Small tables with named rows and columns. After each table, cells are looked up by row and column.

Tivuko:
,Bomote,Mep,Noz,Bise
Maro,7,60,15,33
Lutelop,21,41,35,63
Gepu,65,46,26,15
Gebodu,31,16,72,26
Nupator,59,24,55,54
Kor,57,20,18,14
Tegep,67,24,63,54
Dibo,83,1,73,11

Bise of Kor = 14
Bomote of Tegep = 67
Mep of Gepu = 46
Noz of Tegep = 63
Mep of Dibo = 1
Bomote of Nupator = 59
Bomote of Maro = 7
Bise of Dibo = 11
Bise of Gebodu = 26
Bise of Gepu = 15
Noz of Gepu = 26
Bomote of Gebodu = 31
Bomote of Dibo = 83
Noz of Kor = 18
Which row has the largest Mep? Maro

Table Dol
           Mez   Nalo    Tuk    Vot  Sutudi   Milu
Fefom     2392  -4550  -5454  -4828    1495  -6816
Vib      -2780  -5553   1078   5919     747   1981
Dakirom   2447    752   3853   5206   -2563    334
Rozopa   -7106  -1884   3121  -9482    1584  -4254
Sulomek  -1575   6111   2890  -6169     781  -4893
Gos       1926  -5269   -661   -134    4780  -1674
Tefogu   -2655   -696    544  -3940   -1043   -779
Kadu     -1732  -1803   2484   1253    3663  -2295
Ziniko    2722   3749  -4406  -7967   -4372   2252
Terobak  -4012   1149   6740  -2330    4759   -959
Nisa      1051   8408  -2317   3279    2250  -5687
Piboze   -2201  -8102  -1997     28   -1937  -1188
Rap       3762     72  -1123  -8825   -4277  -2051

What is the Vot of Terobak in Dol?
-2330
What is the Nalo of Fefom in Dol?
-4550
What is the Tuk of Fefom in Dol?
-5454
What is the Nalo of Gos in Dol?
-5269
What is the Sutudi of Rap in Dol?
-4277
What is the Milu of Gos in Dol?
-1674
What is the Sutudi of Nisa in Dol?
2250
Which row has the largest Vot? Vib

Table Zim
,Voguv,Ket,Menanim,Zud,Voluvup,Pasi,Rikamis
Nor,126,128,133,142,163,106,158
Desu,70,106,113,127,106,87,159
Bevop,116,172,63,164,156,75,98
Mapepuv,168,114,151,171,110,66,76
Pabid,74,134,129,112,111,154,133
Zogun,75,122,83,80,118,84,179
Kem,157,177,79,71,63,158,78
Gomef,123,76,112,168,157,181,167
Kuz,92,92,135,73,33,130,70
Gumi,157,70,149,79,134,169,114
Vif,125,55,172,87,74,211,122

Nor, Rikamis: 158
Gomef, Zud: 168
Mapepuv, Voguv: 168
Vif, Ket: 55
Kem, Voluvup: 63
Nor, Voguv: 126
Desu, Pasi: 87
Gumi, Rikamis: 114
Kuz, Zud: 73
Zogun, Zud: 80
Bevop, Voguv: 116
Nor, Ket: 128
Nor, Voluvup: 163
Bevop, Pasi: 75
Nor, Zud: 142
Desu, Rikamis: 159
Which row has the largest Rikamis? Zogun

Table Bet
,Silere,Ginemi,Dif,Debezo,Latupa,Sodu,Bibu,Lezirab,Zir
Zefogu,-0.62,-0.35,-0.82,-0.94,-0.88,-0.94,-0.83,0.47,0.10
Fakol,0.26,-0.12,0.29,0.40,0.31,0.45,0.23,-0.93,-0.65
Kufiz,-0.04,-0.58,-0.83,-0.71,-0.71,-0.72,-0.69,-0.51,0.15
Peg,0.24,0.03,0.37,0.47,0.39,0.51,0.32,-0.86,-0.62
Kagefev,0.23,-0.06,0.44,0.52,0.46,0.56,0.38,-0.86,-0.69
Visi,0.33,-0.07,0.30,0.40,0.31,0.48,0.21,-0.88,-0.77
Pirufed,-0.49,-0.69,-0.75,-0.93,-0.83,-0.89,-0.84,0.25,-0.28
Riz,-0.50,-0.41,-0.62,-0.83,-0.73,-0.77,-0.74,0.19,-0.33
Zufure,0.14,-0.03,0.73,0.80,0.75,0.76,0.69,-0.94,-0.65
Fer,0.01,-0.70,-0.79,-0.67,-0.66,-0.68,-0.66,-0.40,0.06
Fofilu,0.34,-0.04,0.29,0.41,0.31,0.47,0.24,-0.81,-0.67

Dif of Peg: 0.37
Silere of Fakol: 0.26
Debezo of Visi: 0.40
Debezo of Zufure: 0.80
Sodu of Kagefev: 0.56
Bibu of Zufure: 0.69
Row with the largest Silere: Fofilu

Table Kot
columns: Vupifi, Topeze, Menago, Pil, Vimupu, Kat, Roli, Zigupal, Miz, Duribi
Sagedo: [145, 130, 117, 141, 61, 141, 171, 138, 136, 148]
Vok: [144, 119, 152, 146, 163, 142, 144, 171, 138, 127]
Der: [141, 148, 142, 126, 137, 142, 133, 129, 137, 166]
Kudomok: [144, 169, 119, 154, 143, 139, 154, 139, 148, 134]
Sudato: [159, 97, 150, 177, 220, 134, 171, 115, 113, 136]

What is the Kat of Vok in Kot? 142
What is the Vimupu of Sudato in Kot? 220
What is the Zigupal of Der in Kot? 129
What is the Topeze of Der in Kot? 148
What is the Vupifi of Sagedo in Kot? 145
What is the Topeze of Sagedo in Kot? 130
What is the Vimupu of Sagedo in Kot? 61
What is the Pil of Sagedo in Kot? 141
What is the Miz of Sagedo in Kot? 136
What is the Vupifi of Kudomok in Kot? 144
What is the Vupifi of Vok in Kot? 144
What is the Duribi of Sudato in Kot? 136
What is the Zigupal of Vok in Kot? 171
What is the Vupifi of Sudato in Kot? 159
What is the Duribi of Der in Kot? 166
Row with the largest Duribi: Der

Rafez
         Fom  Datobov  Ren  Leva  Niker  Tez
Kogotun  193       71   95   196     75  199
Vas       57      167   64   183    203  201
Nelozo    90       74   86   193    182  154
Dosotu   164      199  228   237    153   84
Gula     117      113  151   133    106  172
Nes      145      156  180    58     54   80
Pakunek   51      130   77   186    232  161
Tob      144      109  125   192     92  110
Motisu   125      230   59   238    197   81
Feg      178      181   89    95    111   57

Datobov of Vas: 167
Datobov of Nelozo: 74
Ren of Tob: 125
Datobov of Motisu: 230
Fom of Kogotun: 193
Datobov of Pakunek: 130
Ren of Vas: 64
Datobov of Tob: 109
Datobov of Dosotu: 199

Table Ledar
|  | Biger | Vebeze | Kipo | Dipa | Fof | Beri |
|---|---|---|---|---|---|---|
| Saliz | 209 | 224 | 78 | 55 | 39 | 248 |
| Lak | 229 | 222 | 103 | 63 | 61 | 232 |
| Gotu | 207 | 235 | 93 | 51 | 48 | 213 |
| Kat | 231 | 231 | 108 | 76 | 76 | 230 |
| Rigep | 219 | 221 | 86 | 50 | 82 | 203 |
| Nivura | 39 | 211 | 48 | 44 | 42 | 224 |
| Zelafa | 220 | 162 | 176 | 111 | 80 | 134 |
| Lar | 30 | 215 | 34 | 220 | 44 | 217 |
| Kos | 206 | 238 | 96 | 57 | 60 | 201 |
| Bof | 228 | 222 | 85 | 59 | 54 | 226 |
| Sulame | 220 | 231 | 92 | 62 | 78 | 215 |
| Boz | 214 | 237 | 96 | 59 | 40 | 211 |
| Deze | 207 | 221 | 76 | 81 | 83 | 224 |

Biger of Saliz is 209
Kipo of Kos is 96
Vebeze of Saliz is 224
Dipa of Saliz is 55
Beri of Zelafa is 134
Kipo of Boz is 96
Beri of Lak is 232
Fof of Sulame is 78
Dipa of Lak is 63
Fof of Nivura is 42
Vebeze of Gotu is 235
Dipa of Kos is 57
Kipo of Rigep is 86
Vebeze of Bof is 222
Beri of Nivura is 224
Fof of Saliz is 39
Which row has the largest Vebeze? Kos

